A small network was shown many inputs. Here are its activations along a few directions, one row for each input.
Each table varies a few parts of the input and shows all the possible inputs, shuffled.
Descriptions start from the smaller parts, as in this example, which fits no table here: one of 8 places around a ring, together with either a single point or one of 9 places around a ring or (one of 3 separate values, together with one of 4 places along a line).
Shared parts are said once, and a part with two or three values counts as separate values.
In the rows, zero is written as 100.

Other details of the inputs shift rows strongly along two fixed directions, in all tables alike. That doesn't count.

Table:
x1: |  88 | 107 | 107 |  67 | 116 |  78 | 102 | 104 | 121 | 110 |  74 | 115 |
x2: | 124 |  80 | 121 |  92 | 101 |  82 | 128 | 142 |  42 |  88 | 108 | 125 |
x3: | 115 |  82 |  78 | 137 |  76 | 132 |  94 |  80 |  79 | 102 | 130 |  87 |
x4: | 110 |  84 |  77 | 146 |  85 | 138 |  88 |  92 |  75 | 102 | 135 |  82 |
x5: | 115 |  89 |  65 | 143 |  83 | 120 |  96 |  81 |  81 |  96 | 137 |  81 |
x6: |  93 | 104 | 117 |  69 | 112 |  85 | 107 | 100 | 125 | 106 |  73 | 114 |
x7: | 102 |  76 |  63 | 124 |  85 | 123 |  92 |  78 |  84 | 104 | 151 |  93 |
x8: | 113 |  78 |  72 | 132 |  81 | 115 |  96 |  78 |  92 | 103 | 153 |  86 |
x9: | 110 |  85 |  67 | 134 |  92 | 137 |  82 |  86 |  73 |  95 | 131 |  82 |
x10: | 114 |  83 |  69 | 142 |  84 | 137 | 105 |  89 |  83 | 104 | 144 |  92 |
x11: |  86 | 109 |  87 | 108 |  68 | 129 |  74 |  93 | 169 |  91 |  98 |  77 |
x12: | 106 |  84 |  85 | 143 |  75 | 134 |  95 |  84 |  80 | 102 | 134 |  85 |
x13: | 113 |  93 | 121 | 100 | 123 |  84 | 135 | 105 |  52 | 117 | 123 | 121 |
x14: | 112 |  88 | 100 |  95 | 129 |  62 | 129 |  94 |  54 | 114 | 119 | 114 |
x15: |  99 | 106 | 130 |  62 |  90 |  80 | 102 | 151 | 125 |  74 |  52 | 111 |
x16: | 112 | 102 | 125 | 117 | 116 |  75 | 123 | 100 |  39 | 110 | 121 | 110 |
x17: |  79 | 107 |  93 | 111 |  65 | 143 |  69 |  86 | 148 |  85 |  87 |  80 |
x18: | 119 | 101 | 119 | 108 | 117 |  71 | 122 |  96 |  42 | 111 | 114 | 112 |
x19: |  90 |  95 |  77 | 103 |  70 | 125 |  75 |  86 | 167 |  93 |  97 |  78 |
x20: |  90 | 117 | 127 |  73 | 111 |  82 | 110 | 112 | 130 | 104 |  73 | 107 |
x21: |  94 | 117 | 111 |  78 | 115 |  89 | 107 | 105 | 114 | 100 |  56 | 110 |
x22: | 118 | 102 | 111 | 113 | 126 |  76 | 133 | 106 |  46 | 112 | 127 | 117 |
x23: | 108 |  98 | 110 |  95 | 124 |  64 | 119 | 102 |  52 | 120 | 130 | 114 |
x24: |  95 | 117 | 110 |  77 | 121 |  93 |  90 | 112 | 113 | 100 |  53 | 104 |
x25: | 116 |  67 |  82 | 124 |  57 | 136 |  93 | 121 |  77 |  70 | 138 |  94 |
x26: |  99 | 109 | 129 |  66 |  88 |  78 |  97 | 147 | 124 |  72 |  58 | 111 |
x27: |  92 | 114 | 123 |  77 | 106 |  94 |  98 |  97 | 107 |  96 |  66 | 109 |
x28: |  89 | 105 | 103 |  69 | 118 |  79 | 106 |  97 | 123 | 104 |  67 | 113 |
x29: | 106 |  77 |  68 | 127 |  82 | 125 |  94 |  84 |  86 | 112 | 151 |  89 |
x30: |  83 | 100 |  73 | 102 |  69 | 125 |  65 |  91 | 163 |  98 | 102 |  73 |
x31: | 114 | 101 | 113 | 106 | 126 |  77 | 134 | 110 |  54 | 113 | 116 | 116 |
x32: | 108 |  96 | 105 |  94 | 126 |  59 | 121 | 100 |  56 | 118 | 126 | 118 |
x33: | 108 |  84 |  73 | 138 |  84 | 139 | 102 |  86 |  81 |  98 | 147 |  92 |
x34: |  88 | 106 | 120 |  64 | 113 |  86 | 106 |  97 | 123 | 100 |  76 | 116 |
x35: |  97 | 118 | 111 |  83 | 115 |  82 | 107 | 105 | 113 |  98 |  62 | 102 |
x36: | 111 |  91 | 122 | 100 | 123 |  87 | 136 | 100 |  42 | 111 | 133 | 121 |
x37: |  80 |  94 |  65 |  98 |  76 | 131 |  72 |  76 | 160 |  87 |  95 |  84 |
x38: |  80 | 113 | 118 |  59 | 113 |  84 |  96 | 104 | 121 | 105 |  76 | 113 |
x39: |  83 | 109 |  92 | 116 |  64 | 132 |  70 |  92 | 156 |  89 |  83 |  72 |
x40: |  93 | 106 |  70 | 114 |  79 | 135 |  57 |  96 | 152 |  88 |  80 |  66 |
x41: | 110 |  97 | 120 | 110 | 128 |  90 | 120 | 105 |  29 | 107 | 118 | 114 |
x42: |  92 | 108 | 103 |  77 | 117 |  68 | 105 |  95 | 117 | 102 |  82 | 108 |
x43: |  85 | 110 |  85 | 116 |  75 | 135 |  62 | 101 | 156 |  89 |  80 |  69 |
x44: |  97 | 122 | 111 |  82 | 121 |  81 |  87 | 111 | 110 |  99 |  63 |  99 |
x45: |  88 | 119 | 116 |  72 | 116 |  91 | 105 | 101 | 114 |  93 |  56 | 111 |
x46: |  89 | 109 | 107 |  70 | 116 |  71 | 102 | 105 | 122 | 109 |  79 | 109 |
x47: |  91 | 124 | 125 |  89 | 117 |  82 |  92 | 114 | 109 |  99 |  67 | 101 |
x48: |  96 | 119 | 124 |  78 | 107 |  81 | 100 | 104 | 117 | 101 |  58 | 103 |
Each input here is: one of 4 places along a line, together with either a single point or one of 11 places along a line.
Changing only the place on the line of 4 turns x21 into x5. The same change can be made to x6. Which row results? -> x8
Changing only the place on the line of 4 turns x14 into x37. The same change can be made to x15. Which row results? -> x25
Which other rows does x9 become when the place on the line of 11 takes its other values? List them by row number. -> x7, x17, x27, x33, x34, x36, x37, x38, x41, x45
Start at x11 and move only the place on the line of 4, one step at a time. The first step leads to x20. Which rows follow, in order? -> x13, x36

Table:
x49: | 100 | 106 | 112 |  98 | 117 |  86 | 114 |  93 |  84 | 111 |  99 | 108 |
x50: | 109 |  95 |  95 | 110 |  98 | 104 | 102 | 100 |  86 |  98 | 108 |  97 |
x51: | 101 |  99 |  97 | 111 | 105 | 105 | 105 |  86 |  91 | 107 | 112 |  98 |
x52: |  99 |  92 |  83 | 115 |  82 | 127 |  86 |  99 | 111 |  93 | 110 |  89 |
x53: | 102 |  94 |  89 | 103 | 104 |  95 | 100 |  90 |  93 | 106 | 117 |  99 |
x54: | 103 |  92 | 101 | 107 |  91 | 103 | 102 | 103 |  88 |  98 | 116 | 100 |
x55: |  95 | 102 | 103 |  94 | 102 |  98 | 105 |  92 | 110 | 106 | 100 | 104 |
x56: |  93 | 112 | 114 |  74 | 105 |  87 | 100 | 112 | 122 |  93 |  69 | 108 |
x57: |  75 | 122 |  92 |  79 |  91 | 110 |  67 |  95 | 180 |  94 |  54 |  84 |
x58: |  95 |  95 |  81 | 113 |  88 | 125 |  89 |  82 | 116 | 102 | 111 |  89 |
x59: | 108 | 102 | 111 |  97 | 110 |  85 | 110 | 106 |  81 | 102 |  94 | 107 |
x60: | 101 |  97 | 102 |  95 |  96 |  96 | 102 | 105 | 106 |  97 |  95 | 101 |
x61: | 103 |  99 |  90 | 111 | 105 |  96 |  99 |  89 |  89 | 109 | 114 |  96 |
x62: |  98 | 101 | 111 |  91 | 115 |  87 | 115 |  94 |  89 | 108 | 103 | 111 |
x63: |  99 | 101 | 104 |  94 |  98 | 100 | 101 | 109 | 106 |  97 |  97 | 102 |
x64: | 105 | 105 | 114 |  98 | 111 |  88 | 111 | 111 |  81 | 104 |  96 | 107 |
x65: |  99 |  92 |  87 | 114 |  80 | 125 |  83 |  96 | 108 |  92 | 110 |  90 |
x66: | 105 |  93 |  98 | 107 |  94 | 103 | 105 | 106 |  91 | 100 | 115 | 101 |
x67: | 105 | 104 | 113 |  97 | 113 |  91 | 109 | 110 |  82 | 102 |  96 | 107 |
x68: | 104 | 103 | 110 |  99 | 112 |  86 | 112 | 108 |  80 | 100 |  95 | 107 |
x69: | 101 | 100 | 101 |  95 |  96 |  96 | 102 | 106 | 105 |  96 |  96 | 103 |
x70: | 102 |  99 | 116 |  91 | 107 |  88 | 109 | 109 |  82 |  99 | 101 | 109 |
x71: |  84 | 120 | 123 |  57 | 110 |  84 |  94 | 116 | 141 |  94 |  39 | 110 |
x72: |  98 |  96 |  88 | 119 |  80 | 124 |  84 |  96 | 109 |  91 | 110 |  86 |
x73: | 100 | 101 | 102 |  90 | 120 |  82 | 107 |  97 |  83 | 110 |  99 | 109 |
x74: | 105 |  94 |  93 | 106 |  98 | 105 | 102 | 101 |  85 |  97 | 107 | 101 |
x75: |  98 |  93 |  76 | 112 |  86 | 113 |  85 |  86 | 120 | 102 | 118 |  87 |
x76: | 100 |  96 |  89 | 119 |  77 | 123 |  85 |  96 | 109 |  94 | 111 |  84 |
x77: | 105 | 103 | 110 |  97 | 113 |  87 | 111 | 108 |  81 |  99 |  94 | 107 |
x78: | 107 |  90 |  95 | 106 |  96 | 102 | 104 | 101 |  89 |  97 | 112 |  99 |
Changing only one part turns x70 into x54. The same change can be made to x62. Which row results? -> x55
What do these inputs look like to the network? -> one of 5 places along a line, together with either one of 2 separate values or one of 4 places along a line
Which other rows does x57 become when the choice among 2 separate values takes its other values? List them by row number. -> x51

Table:
x79: |  94 | 109 |  89 | 123 | 102 | 124 |  95 |  74 | 114 | 108 | 106 |  87 |
x80: |  93 | 100 |  99 |  93 |  74 | 133 |  82 | 111 | 134 |  75 |  63 |  93 |
x81: | 107 |  89 |  67 | 133 | 107 | 120 |  91 |  77 |  63 | 114 | 138 |  86 |
x82: |  85 | 137 | 154 |  50 | 114 |  80 | 110 | 137 | 137 |  85 |  23 | 126 |
x83: | 105 |  91 |  73 | 131 | 103 | 126 |  96 |  66 |  76 | 110 | 121 |  90 |
x84: |  93 | 105 | 114 | 109 |  68 | 125 |  84 | 120 | 133 |  85 |  86 |  87 |
x85: |  98 |  91 |  68 | 101 |  85 |  92 |  92 | 102 | 131 |  97 | 113 |  91 |
x86: | 101 |  95 |  91 | 103 |  80 | 128 |  78 | 120 | 108 |  80 |  91 |  91 |
x87: | 103 | 120 |  98 |  96 | 120 |  76 |  88 |  95 | 117 | 108 |  72 |  92 |
x88: |  98 | 124 | 138 |  90 | 133 |  64 | 121 |  96 |  72 | 127 |  89 | 116 |
x89: | 126 |  91 | 106 | 109 | 103 |  79 | 113 | 130 |  54 |  91 | 105 | 100 |
x90: | 100 |  92 | 118 |  61 | 131 |  65 | 132 |  98 |  74 | 111 |  90 | 132 |
x91: | 101 |  98 | 101 | 112 |  71 | 121 |  84 | 115 | 106 |  77 | 100 |  88 |
x92: | 100 |  93 | 114 |  62 | 135 |  60 | 123 | 111 |  71 | 111 | 100 | 129 |
x93: |  86 |  98 |  93 |  88 |  86 | 115 |  96 |  89 | 155 |  97 |  99 |  98 |
x94: |  98 | 101 |  84 | 129 |  98 | 112 |  88 |  75 |  90 | 106 | 123 |  82 |
x95: | 120 |  76 | 107 | 115 | 108 |  77 | 138 |  94 |  32 | 124 | 168 | 115 |
x96: |  92 |  91 |  87 |  94 |  81 | 103 |  88 |  91 | 130 |  94 | 116 |  95 |
What do these inputs look like to the network? -> one of 3 separate values, together with either a single point or one of 5 places around a ring
Changing only the choice among 3 separate values turns x90 into x83. The same change can be made to x96. Which row results? -> x94
Which other rows agree with x82 in the choice among 3 separate values? List them by row number. -> x80, x84, x86, x89, x91
Which other rows does x93 become when the choice among 3 separate values takes its other values? List them by row number. -> x79, x82
